These are the activations of a small neural network, seen along a few directions. Each row is one input.
Each table varies a few parts of the input and shows all the possible inputs, shuffled.
A made-up example of a description, with smaller parts first: one of 2 separate values, together with either a single point or one of 9 places along a line or (one of 5 places around a ring, together with one of 6 places along a line).
Shared parts are said once, and a part with two or three values counts as separate values.
In the rows, zero is written as 100.

Other details of the inputs shift rows strongly along three fixed directions, in all tables alike. That doesn't count.

A family of inputs:
R1: [91, 88, 105, 96, 115, 90, 94, 121, 65, 130, 98]
R2: [102, 116, 67, 100, 136, 167, 27, 116, 150, 32, 121]
R3: [110, 123, 121, 99, 86, 82, 129, 55, 99, 95, 107]
R4: [56, 91, 101, 167, 38, 118, 95, 42, 143, 101, 129]
R5: [107, 126, 151, 115, 82, 87, 124, 86, 98, 89, 88]
R6: [55, 94, 78, 147, 49, 118, 78, 69, 129, 90, 121]
R7: [50, 57, 55, 137, 49, 106, 86, 131, 119, 151, 97]
R8: [97, 107, 105, 78, 122, 72, 113, 102, 104, 89, 97]
R9: [136, 151, 130, 66, 176, 94, 71, 102, 97, 41, 117]
R10: [111, 71, 94, 73, 117, 111, 101, 108, 83, 130, 90]
R11: [99, 123, 138, 116, 83, 80, 136, 74, 134, 78, 87]
R12: [135, 62, 92, 96, 109, 104, 98, 105, 92, 79, 112]
R13: [106, 131, 120, 104, 78, 92, 135, 67, 96, 86, 95]
R14: [96, 83, 90, 92, 117, 78, 113, 112, 93, 136, 91]
R15: [105, 80, 96, 78, 93, 117, 114, 119, 83, 125, 73]
R16: [117, 83, 91, 78, 104, 120, 108, 122, 84, 125, 80]
R17: [109, 127, 120, 102, 85, 90, 135, 61, 97, 94, 107]
R18: [86, 109, 143, 109, 97, 68, 133, 63, 129, 78, 100]
R19: [85, 90, 101, 93, 98, 83, 91, 125, 65, 126, 85]
R20: [109, 140, 48, 119, 132, 154, 34, 103, 137, 51, 139]
R21: [90, 92, 72, 87, 105, 95, 107, 99, 63, 129, 103]
R22: [96, 108, 104, 78, 116, 71, 111, 103, 105, 86, 89]
R23: [126, 68, 96, 113, 104, 78, 96, 128, 57, 112, 109]
R24: [110, 110, 117, 103, 111, 97, 86, 107, 94, 112, 109]
R25: [98, 119, 95, 76, 110, 83, 110, 81, 79, 84, 107]
R26: [98, 101, 101, 102, 96, 98, 101, 132, 67, 129, 78]
R27: [96, 113, 130, 87, 112, 80, 99, 101, 83, 87, 102]
R28: [117, 100, 139, 93, 86, 103, 126, 70, 114, 93, 82]
R29: [91, 136, 78, 112, 133, 143, 12, 129, 140, 32, 135]
R30: [92, 74, 71, 167, 53, 112, 82, 72, 122, 78, 140]
R31: [99, 107, 74, 93, 91, 99, 116, 107, 66, 124, 83]
R32: [141, 158, 130, 73, 167, 102, 81, 107, 101, 46, 118]
R33: [114, 75, 95, 80, 107, 119, 111, 114, 86, 137, 91]
R34: [87, 128, 123, 100, 67, 79, 126, 54, 110, 63, 99]
R35: [93, 98, 99, 97, 95, 92, 97, 131, 66, 125, 78]
R36: [119, 110, 100, 93, 116, 99, 91, 130, 72, 126, 91]
R37: [96, 70, 96, 69, 96, 103, 106, 111, 81, 121, 82]
R38: [74, 69, 125, 158, 33, 137, 96, 55, 163, 110, 118]
R39: [97, 126, 114, 97, 80, 86, 126, 68, 93, 80, 90]
R40: [95, 68, 98, 69, 100, 105, 108, 109, 80, 124, 90]
R41: [109, 106, 95, 99, 119, 95, 108, 110, 115, 110, 104]
R42: [89, 62, 36, 96, 135, 162, 33, 143, 107, 118, 122]
R43: [106, 83, 87, 54, 110, 110, 95, 126, 84, 106, 84]
R44: [134, 82, 97, 101, 120, 62, 113, 104, 96, 77, 108]
R45: [110, 90, 83, 87, 120, 84, 106, 121, 96, 138, 94]
R46: [52, 59, 55, 146, 54, 113, 88, 130, 117, 152, 89]
R47: [91, 122, 137, 116, 80, 79, 136, 74, 134, 73, 83]
R48: [118, 116, 107, 90, 116, 82, 117, 103, 112, 100, 88]
Each input here is: one of 4 separate values, together with either a single point or one of 11 places around a ring.
Changing only the choice among 4 separate values turns R12 into R23. The same change can be made to R2. Which row results?
Answer: R35
Changing only the choice among 4 separate values turns R33 into R32. The same change can be made to R40. Which row results?
Answer: R27
Which other rows does R18 become when the choice among 4 separate values takes its other values? List them by row number.
Answer: R1, R21, R42
A walk changes only the place on the ring of 11. It starts at R31 and steps to R13. List the rest of the walk in order.
Answer: R20, R17, R3, R4, R21, R25, R6, R34, R39

A family of inputs:
R49: [73, 84, 119, 175, 60, 105, 82, 76, 159, 80, 129]
R50: [123, 98, 113, 59, 159, 164, 56, 151, 130, 87, 84]
R51: [118, 106, 72, 89, 154, 101, 60, 147, 107, 80, 117]
R52: [148, 137, 113, 55, 163, 110, 97, 77, 109, 17, 120]
R53: [90, 50, 119, 139, 24, 87, 146, 64, 81, 153, 93]
R54: [126, 133, 155, 55, 102, 59, 149, 66, 67, 71, 79]
R55: [156, 140, 120, 62, 161, 108, 86, 77, 99, 19, 126]
R56: [120, 146, 138, 68, 105, 67, 138, 73, 64, 95, 83]
R57: [107, 54, 84, 85, 88, 94, 130, 104, 56, 151, 89]
R58: [127, 137, 140, 110, 123, 92, 94, 71, 135, 17, 124]
R59: [114, 119, 66, 72, 141, 126, 53, 124, 84, 76, 114]
R60: [68, 85, 123, 168, 54, 102, 86, 80, 161, 81, 130]
R61: [80, 70, 69, 76, 90, 91, 113, 120, 70, 159, 68]
R62: [117, 151, 146, 54, 110, 63, 159, 64, 74, 78, 76]
R63: [117, 130, 151, 48, 106, 62, 156, 64, 76, 69, 75]
R64: [92, 96, 51, 101, 108, 95, 88, 158, 44, 164, 85]
R65: [77, 99, 83, 126, 107, 108, 58, 126, 118, 93, 114]
R66: [53, 94, 110, 150, 42, 130, 88, 54, 152, 78, 118]
R67: [70, 76, 158, 140, 52, 168, 74, 87, 186, 93, 98]
R68: [116, 60, 51, 87, 106, 113, 90, 140, 50, 153, 98]
R69: [111, 57, 77, 95, 77, 92, 119, 117, 54, 165, 87]
R70: [103, 84, 53, 126, 137, 126, 30, 141, 121, 92, 135]
R71: [104, 138, 39, 90, 173, 116, 29, 172, 95, 90, 119]
R72: [63, 99, 108, 116, 45, 83, 144, 76, 108, 145, 75]
R73: [92, 93, 69, 91, 79, 95, 110, 121, 45, 169, 80]
R74: [131, 114, 129, 50, 119, 65, 157, 72, 99, 78, 73]
R75: [70, 78, 107, 153, 45, 131, 92, 55, 156, 83, 126]
R76: [111, 126, 147, 73, 112, 41, 139, 96, 81, 89, 73]
R77: [103, 85, 77, 135, 105, 118, 64, 116, 112, 91, 124]
R78: [129, 113, 144, 49, 115, 60, 163, 63, 96, 76, 77]
R79: [83, 69, 43, 71, 110, 107, 96, 146, 67, 157, 75]
R80: [73, 116, 25, 106, 129, 149, 40, 134, 127, 103, 117]
R81: [101, 168, 137, 111, 129, 85, 85, 81, 138, 32, 121]
R82: [81, 114, 113, 129, 90, 104, 78, 92, 120, 68, 112]
R83: [126, 98, 131, 54, 119, 71, 149, 70, 91, 88, 85]
R84: [85, 53, 125, 145, 40, 77, 135, 80, 87, 146, 95]
R85: [130, 104, 27, 64, 174, 149, 38, 145, 100, 69, 126]
R86: [55, 115, 116, 176, 46, 115, 82, 75, 143, 90, 123]
R87: [104, 56, 63, 85, 96, 96, 123, 116, 78, 159, 80]
R88: [87, 95, 77, 86, 81, 93, 125, 113, 55, 157, 75]
R89: [90, 76, 93, 103, 78, 72, 115, 126, 50, 157, 74]
R90: [77, 84, 119, 173, 46, 111, 85, 71, 151, 80, 125]
What is each input in this table made of?
Answer: one of 2 separate values, together with either a single point or (one of 4 places along a line, together with one of 5 places along a line)
Changing only the choice among 2 separate values turns R54 into R59. The same change can be made to R72. Which row results?
Answer: R80
Changing only the choice among 2 separate values turns R68 into R69. The same change can be made to R61. Which row results?
Answer: R79
Which other rows does R53 become when the choice among 2 separate values takes its other values? List them by row number.
Answer: R55
